A small network was shown many inputs. Here are its activations along a few directions, one row for each input.
Each table varies a few parts of the input and shows all the possible inputs, shuffled.
Descriptions start from the smaller parts, as in this example, which fits no table here: ring(8) and (point or line(11) or (values(2) and line(6))).
Shared parts are said once, and a part with two or three values counts as separate values.
In the rows, zero is written as 128.

Other details of the inputs vary at random and push rows far along two fixed directions, the same in every table; ignore that.
These rows show it; all are for the same input, with only those details redrawn:
69  86  107  53  77  68  180  107  146  151  135
151  152  143  190  153  152  113  142  125  108  149
126  140  144  155  98  154  132  112  151  170  162
108  114  116  114  151  79  148  143  115  72  120
153  156  146  197  157  154  110  142  125  106  149
90  95  107  82  140  58  163  139  113  74  114
125  138  144  154  76  166  135  103  162  199  172
131  144  145  165  115  151  127  119  142  150  158

A family of inputs:
r1: 136  135  143  140  60  162  137  112  148  180  161
r2: 148  149  116  118  191  78  123  168  80  41  88
r3: 98  70  103  59  103  75  127  119  120  107  119
r4: 110  100  111  67  178  72  145  138  88  83  86
r5: 158  141  138  164  187  160  109  146  125  131  116
r6: 147  173  148  160  137  166  116  130  134  162  139
r7: 130  126  102  115  205  85  141  155  103  65  85
r8: 120  120  122  145  125  127  144  133  154  141  142
r9: 117  120  106  64  141  67  147  127  99  99  93
r10: 156  152  146  165  161  178  111  127  152  164  128
r11: 124  111  144  134  125  135  129  108  136  137  142
r12: 39  94  102  64  85  89  160  120  119  141  57
r13: 163  179  130  155  138  181  92  147  117  111  129
r14: 175  153  146  158  165  150  93  143  96  121  119
r15: 145  121  145  177  139  169  118  119  158  154  149
r16: 161  178  127  154  151  156  83  151  115  101  124
r17: 86  111  129  170  82  146  122  131  129  139  91
r18: 117  121  121  105  55  148  129  115  152  160  152
r19: 74  97  101  30  91  88  197  121  157  165  107
r20: 116  126  142  92  99  144  139  94  148  201  134
r21: 103  96  116  82  75  87  153  98  134  154  136
r22: 168  131  139  178  188  115  94  149  92  43  115
r23: 153  154  149  193  152  170  122  146  120  98  149
r24: 132  124  133  161  114  159  135  107  164  177  154
r25: 143  152  132  138  174  127  124  133  107  108  112
r26: 127  111  103  117  155  83  109  141  102  47  111
r27: 144  132  108  109  194  95  94  158  85  34  86
r28: 134  146  127  133  167  127  136  147  138  125  113
r29: 122  104  130  105  70  140  108  97  155  167  150
r30: 156  144  138  128  160  123  108  133  104  106  109
r31: 150  151  143  189  152  153  114  142  125  111  149
r32: 84  90  110  82  82  109  185  121  164  159  136
r33: 165  174  141  155  150  156  114  152  105  106  120
r34: 153  167  134  139  101  176  92  108  137  172  141
r35: 127  101  134  146  97  166  133  108  167  205  158
r36: 114  113  107  98  111  92  120  138  128  89  127
r37: 122  105  98  65  167  75  114  150  84  60  84
r38: 112  141  137  92  84  152  159  111  148  190  138
r39: 107  79  122  77  80  92  145  106  130  159  134
r40: 117  97  138  121  103  141  139  103  135  170  150
r41: 145  139  138  178  153  148  119  123  120  114  145
r42: 148  148  148  165  84  155  115  116  145  170  162
Question: The inputs of r16 and r36 match in every part but one. If r20 is changed in the same way as r16 into r36, which row does it become?
Answer: r11
Question: The inputs of r8 and r28 match in every part but one. If r42 is changed in the same way as r8 into r28, which row does it become?
Answer: r2
Question: What is each input in this table made of?
Answer: values(2) and (point or (line(4) and line(5)))
Question: Start at r5 and move only the line(5) part, one step at a time. The first step leads to r10. Which rows follow, in order?
Answer: r7, r28, r19
Question: Which other rows does r4 become when the values(2) part takes its other values? List them by row number.
Answer: r40
Question: Which other rows does r6 become when the values(2) part takes its other values? List them by row number.
Answer: r31

A family of inputs:
r43: 160  174  147  155  158  160  101  151  107  124  115
r44: 111  94  116  94  142  68  139  136  104  87  112
r45: 142  135  147  177  110  161  122  130  137  142  162
r46: 129  127  141  179  89  165  128  121  139  151  155
r47: 151  151  120  105  170  102  122  150  98  80  99
r48: 71  86  103  104  88  83  163  130  140  104  120
r49: 114  117  112  157  167  97  112  147  104  59  102
r50: 101  91  113  60  79  86  155  94  151  168  153
r51: 107  126  103  34  144  69  152  129  112  102  107
r52: 77  125  110  62  82  101  152  121  136  157  90
r53: 124  123  137  125  75  144  142  104  167  176  186
r54: 170  151  133  147  167  156  95  139  122  111  136
r55: 146  128  140  137  120  130  117  109  137  143  153
r56: 128  124  142  107  84  163  122  103  152  203  142
r57: 119  116  119  116  128  129  124  128  114  121  102
r58: 177  150  136  158  166  156  95  138  120  112  128
r59: 121  127  151  156  63  176  118  90  154  209  160
r60: 143  167  142  155  140  164  109  138  114  134  111
r61: 149  147  147  202  226  162  166  144  141  133  127
r62: 116  119  107  132  162  113  115  155  109  76  82
r63: 131  111  122  127  126  103  142  130  131  96  147
Question: What is each input in this table made of?
Answer: point or (line(4) and line(5))
Question: Which other rows does r47 become when the line(4) part takes its other values? List them by row number.
Answer: r55, r58, r63
